A small network was shown many inputs. Here are its activations along a few directions, one row for each input.
In each table, some parts of the input vary, and every possible input appears once, in random order.
Descriptions start from the smaller parts, as in this example, which fits no table here: one of 2 separate values, together with either a single point or one of 11 places along a line or (one of 4 places along a line, together with one of 8 places around a ring).
Shared parts are said once, and a part with two or three values counts as separate values.
In the rows, zero is written as 128.

Other details of the inputs vary at random and push rows far along three fixed directions, the same in every table; ignore that.

Table:
row 1: [132 111 136 129 107 112 149 122 128 123 131 120 121]
row 2: [140 115 144 124 102 122 131 120 125 134 135 115 127]
row 3: [114 148 127 128 127 132 142 109 137 144 125 117 105]
row 4: [107 149 129 108 116 138 129 110 133 134 139 121 114]
row 5: [140 110 137 129 133 138 116 134 120 105 133 136 150]
row 6: [129 142 122 130 162 133 125 128 132 136 126 145 125]
row 7: [148 113 139 147 144 124 123 137 128 115 115 135 139]
row 8: [121 149 136 106 120 125 129 123 132 155 134 120 113]
row 9: [148 105 127 132 140 115 131 145 126 118 125 143 143]
row 10: [135 114 133 158 131 134 114 145 130 111 133 146 141]
row 11: [106 133 122 114 148 150 121 124 125 125 127 137 140]
row 12: [137 127 148 124 102 116 121 119 129 117 141 123 127]
row 13: [112 138 125 124 145 149 109 144 134 135 143 144 133]
row 14: [124 139 124 131 161 143 132 129 126 133 126 137 125]
row 15: [112 151 128 141 125 127 130 124 139 153 144 126 101]
row 16: [133 109 143 121 103 120 132 115 123 128 132 117 122]
row 17: [130 143 123 131 160 136 125 129 137 140 121 142 128]
row 18: [124 152 126 128 151 142 123 135 133 128 121 143 133]
row 19: [117 158 133 109 116 130 123 119 137 141 139 121 117]
row 20: [122 164 125 126 118 127 130 114 140 142 135 130 114]
row 21: [108 140 119 130 151 148 131 123 126 124 121 141 135]
row 22: [115 142 121 128 149 152 129 128 132 124 117 139 132]
row 23: [142 120 140 130 107 105 143 133 132 130 130 119 124]
row 24: [142 116 134 146 135 136 125 133 121 103 126 140 144]
row 25: [123 134 121 118 155 140 143 143 129 140 125 137 134]
row 26: [124 117 140 129  97 126 128 109 129 119 132 115 135]
row 27: [138  97 136 125 134 136 121 135 122 120 115 131 145]
row 28: [107 147 127 131 127 131 144 105 134 147 125 116 110]
row 29: [145 112 136 128 133 129 109 133 126 109 132 144 150]
row 30: [131 110 131 149 132 138 127 127 125 106 114 136 150]
row 31: [134 116 139 143 112 118 139 110 129 120 127 118 115]
row 32: [121 157 131 126 130 120 136 116 134 144 134 123 102]
row 33: [138  98 127 133 137 127 138 143 125 115 114 132 143]
row 34: [136 124 143 128  98 126 125 117 129 120 140 116 132]
row 35: [131 125 139 141 102 123 136 110 130 111 131 123 122]
row 36: [112 126 123 112 151 147 126 129 123 143 117 133 139]
row 37: [146 109 134 149 143 132 128 134 124 115 118 131 140]
row 38: [145 119 135 131 106 104 141 128 135 133 133 124 126]
row 39: [137  99 136 137 133 130 110 151 125 128 134 140 141]
row 40: [111 133 121 133 160 143 135 121 125 133 118 136 128]
row 41: [110 125 123 111 152 145 126 127 119 140 122 136 136]
row 42: [114 136 124 112 147 154 120 129 131 126 123 135 138]
row 43: [126 117  37 140  88  75 100 184 108 119 111  71  99]
row 44: [131  96 125 135 138 124 140 139 118 114 118 134 146]
row 45: [118 164 130 124 121 126 132 117 134 136 136 128 109]
row 46: [121 163 125 125 120 125 130 112 137 139 139 133 111]
row 47: [116 136  24 113 141 105 107 185  99 121  97  87 111]
row 48: [149 104 136 124 137 124 114 137 122 122 127 142 145]
row 49: [146 118 142 123 103 112 123 120 131 137 134 122 128]
row 50: [139 114 144 123 104 119 131 119 121 130 139 117 124]
row 51: [141 118 148 121 105 111 126 123 124 131 136 121 122]
row 52: [127 110 133 134 104 113 150 121 128 129 126 116 129]
row 53: [125 144 123 112 148 143 113 132 135 133 131 143 141]
row 54: [119 151 130 112 126 116 147 127 134 148 138 126 108]
row 55: [138 130 140 144 101 124 134 116 130 118 134 121 127]
Each input here is: one of 5 places around a ring, together with either a single point or (one of 2 separate values, together with one of 5 places along a line).
- The inputs of row 13 and row 43 match in every part but the place on the ring of 5. If row 11 is changed in the same way as row 13 into row 43, which row does it become? => row 44
- Change only the place on the ring of 5 in row 19. List by row number the other rows that result. => row 7, row 8, row 18, row 23
- Change only the place on the line of 5 in row 20. List by row number the other rows that result. => row 18, row 22, row 30, row 55
- Change only the choice among 2 separate values in row 22. List by row number the other rows that result. => row 35

Table:
row 56: [116 141 104 144  82  94 142 119 128 128 130  91  86]
row 57: [116 151 142 132 176 157 150 121 142 141 120 165 135]
row 58: [110 144 129 108 165 163 124 122 129 131 129 152 142]
row 59: [124 143 139 103 173 148 131 140 133 147 135 157 137]
row 60: [115 154 110 139  99 110 149 117 134 138 132 101  99]
row 61: [166  62 165 141 104 113 133 124 120  97 130 133 160]
row 62: [134 109   5 148 178 112  79 201  95  90  59  96 135]
row 63: [122 135 126 112  93 115 133 121 130 153 141 108 108]
row 64: [112 147 136 135 181 157 142 122 133 145 125 156 124]
row 65: [165  71 169 153  99 122 114 124 120  83 125 131 164]
row 66: [162  67 178 138 123 127 130 131 122 103 127 144 167]
row 67: [114 141 140 104 170 151 129 136 135 154 137 156 139]
row 68: [127 156 120 120  94 113 120 118 132 134 143 108 104]
row 69: [117 148 128 122  90 124 122 110 134 140 144 109 110]
row 70: [119 151 129 122  93 115 120 113 133 137 143 113 110]
- What is each input in this table made of? => either one of 5 places around a ring or (one of 2 separate values, together with one of 5 places along a line)
- Change only the place on the line of 5 in row 67. List by row number the other rows that result. => row 59, row 61, row 63, row 66
